Each row below holds a small network's activations on one input, seen along a few directions.
In each table, some parts of the input vary, and every possible input appears once, in random order.
Descriptions start from the smaller parts, as in this example, which fits no table here: one of 8 places around a ring, together with either a single point or one of 9 places around a ring or (one of 3 separate values, together with one of 4 places along a line).
Shared parts are said once, and a part with two or three values counts as separate values.
(in the rows, 128 means zero)

Other details of the inputs shift rows strongly along two fixed directions, in all tables alike. That doesn't count.

Rows:
R1: [136 107 169 137 175 108 124 170 124 110 153 135 126]
R2: [111 132 116 122 129 136 123 131 120 144 133 132 109]
R3: [ 98 139 118 127 127 140 138 136 125 164 140 134 109]
R4: [162 140  92 123  63 150  97 108 126  94  63 108 142]
R5: [157 133 119 102 115 157  69 102 109  67 109 126 142]
R6: [151 142 124 115 103 159  92 120  95  69 115 131 137]
R7: [164 122 124 100 108 146  70 113 107  60 118 109 161]
R8: [172 116 158 161 184  93 110 137 167 118 138 137 129]
R9: [102 141 124 112 142 130 144 113 133 152 136 130 110]
R10: [104 142 127 121 127 140 157 133 120 154 139 146 114]
R11: [146 134  91  89  69 143 121  99  86  86 113 112 147]
R12: [115 126 126 107 132 123 137 123 129 140 141 118 136]
R13: [172 157  89 133  63 139 123  88 112 102 104 123 157]
R14: [165 103 168 165 182 108 123 128 166 127 129 131 125]
R15: [103 146 130 125 125 142 156 136 120 151 141 143 115]
R16: [122 106 151 125 169 100 152 158 127 143 153 140 118]
R17: [112 124 155 148 174 125 116 164 133 139 150 138 105]
R18: [168 138 114 131  62 140 110  85 109  89  75 125 149]
R19: [115 106 145 134 164 108 130 164 132 153 155 129 118]
R20: [137 134 130 158 115 127 174 111 138 164 121 131 130]
R21: [157  99 110 122 115 139  67  99 131  31  96 123 171]
R22: [110 131 118 104 123 121 145 114 126 144 140 113 132]
R23: [134  74 157 158 196  93 120 159 148  84 131 157 133]
R24: [160 122 113  99  92 143  99 119  93  74 119 123 152]
R25: [110 129 131 112 132 126 142 129 133 149 147 120 137]
R26: [158 126 117 103  91 146  99 123  94  73 121 121 154]
R27: [154 110 166 149 185 104 121 152 176 125 101 134 119]
R28: [181 126 131 129  92 135  76  87 132  70  78 119 149]
R29: [ 72 173  91 143  37 138 205  94 145 228 110 116 118]
R30: [125 124 169 138 189 123 107 151 141 116 146 137 115]
R31: [ 59 174  87 116  49 154 194 120 117 208 149 102 134]
R32: [113 121 154 127 188 116 129 140 144 146 146 143 107]
R33: [119 117 152 131 179 115 143 151 128 141 146 154 101]
R34: [102 118 124 124 143 106 150 145 126 166 150 120 113]
R35: [147 140 113 157 116 112 130 125 146 147 129 126 128]
R36: [122 114 153 131 188 107 141 149 126 132 143 151  95]
R37: [ 94 141  95 110  86 134 158 122 115 172 140 112 129]
R38: [130 104 148 136 191 107 102 153 129 122 140 141  94]
R39: [ 82 123  90 142  93 131 153 119 141 144 122 125 141]
R40: [181 129 116 127  96 138 101 116 121  71  64 125 146]
R41: [105 149 129 117 128 147 134 121 132 144 137 130 125]
R42: [111 122 162 133 171 112 136 155 142 143 159 122 128]
R43: [140 127 123 160 112 127 143 116 145 156 120 119 123]
R44: [132  99 157 139 176 108 106 170 129 126 152 129 123]
R45: [ 49 181  85 120  63 164 196 115 124 223 145 122 113]
Each input here is: one of 3 separate values, together with either a single point or one of 4 places along a line or (one of 2 separate values, together with one of 5 places along a line).
Changing only the choice among 3 separate values turns R11 into R34. The same change can be made to R1. Which row results?
> R31
Change only the place on the line of 5 in R3. List by row number the other rows that result.
> R2, R17, R38, R45
Change only the choice among 3 separate values in R38. List by row number the other rows that result.
> R9, R36
Change only the place on the line of 4 in R8. List by row number the other rows that result.
> R14, R27, R28

Rows:
R46: [130 176 104 141  64 136 175  93 122 170 117 118 137]
R47: [ 82 129 108 114 103 120 129 119 124 126 149 120 144]
R48: [101 106 143 157 164  99 166 142 186 174 143 114 122]
R49: [124 155 123 149  85 126 178 114 129 165 118 134 109]
R50: [120 129 130 147 130 133 135 144 143 151 102 146 106]
R51: [142 142 131 159 127 116 136 140 139 164 129 133 125]
R52: [128 148 116 148 123 126 146 123 151 181 133 119 120]
R53: [118 148 132 139 129 132 159 106 165 164 125 116 110]
R54: [109 132 105 133  86 138 135 100 137 127  90 110 152]
R55: [140 119 113 147 114 111 141 116 146 138 127 104 151]
R56: [ 75 162 102 108  96 143 125 116 122 159 149 130 120]
R57: [182 118 137 133 120 140  83 114 115  54  73 137 126]
R58: [ 85 129 105 124 149 139 142 144 110 169 159 143  94]
R59: [ 85 142  96  92  95 127 166 144 111 144 136 105 140]
R60: [150 142 116  99 100 147  57  90  93  44 120 124 140]
R61: [208  90 187 166 226  86  73 146 149  76 128 133 116]
R62: [111 114 184 147 216 130 111 193 136 138 177 149 106]
R63: [ 93 112  86 115 112 135 143 125  98 126 147 123 129]
R64: [114 147 126  90  89 147 140 109  91 152 138 108 119]
R65: [121 142 118 137 123 141 127 118 164 159 120 118 115]
R66: [196  69 176 177 203  70  78 169 143  70 128 133 147]
R67: [158 132 121  95  97 177  79 114  91  47 128 127 168]
R68: [112 171 100  82  87 150 146 118  94 124 123 111 124]
R69: [154 104 145 107 163 115  58 123 120  49 139 146 145]
R70: [117 144 125 139 125 144 113 118 143 143  95 131 120]
R71: [114  94 178 162 208  89 175 169 174 171 130 170 103]
R72: [195 120 114 126  78 134  90 101 111  55  88 137 154]
R73: [100 121 111  91  79 135 142 122  98 149 141  97 144]
R74: [202 113 123 128 128 124  81  99 132  68 107 121 160]
R75: [107 119 165 123 221  97 128 202 139 155 160 142  90]
R76: [ 90 153 152 130 144 153 162 144 119 156 167 133 115]
R77: [115 155 130 136 115 142 141  96 138 143  94 126 120]
R78: [113 117 111 141  92 128 156 126 137 134  97 126 137]
R79: [115 122 136  89 119 130 144 126 110 156 150 123 132]
R80: [119 149 101  76  99 141 143 126 107 116 127 122 144]
R81: [ 90 132  89 104 116 144 167 113 106 155 153 142 121]
R82: [107 137 100 113 123 148 140 111  90 130 144 134 104]
R83: [104 114 169 154 196 102 161 140 175 174 125 153 117]
R84: [189 130 110 135  75 144  68 116 106  66  86 130 133]
R85: [185  95 125 148 100 112  85 130 116  52  96 123 149]
R86: [ 98 145 116  92  91 150 133 128 101 179 145 112 116]
R87: [137 128 123 126 125 132 137 103 165 135 119 122 137]
R88: [208  93 167 156 182  91  83 143 138  72 121 147 150]
R89: [ 84  94 185 156 215 106 157 199 147 155 189 139 121]
Describe the family of inputs behind these rows.
> one of 4 places along a line, together with either one of 5 separate values or one of 6 places around a ring
Changing only the place on the line of 4 turns R63 into R81. The same change can be made to R89. Which row results?
> R67
Which other rows agree with R64 in the place on the line of 4? List them by row number.
> R46, R49, R53, R57, R60, R61, R68, R76, R77, R82
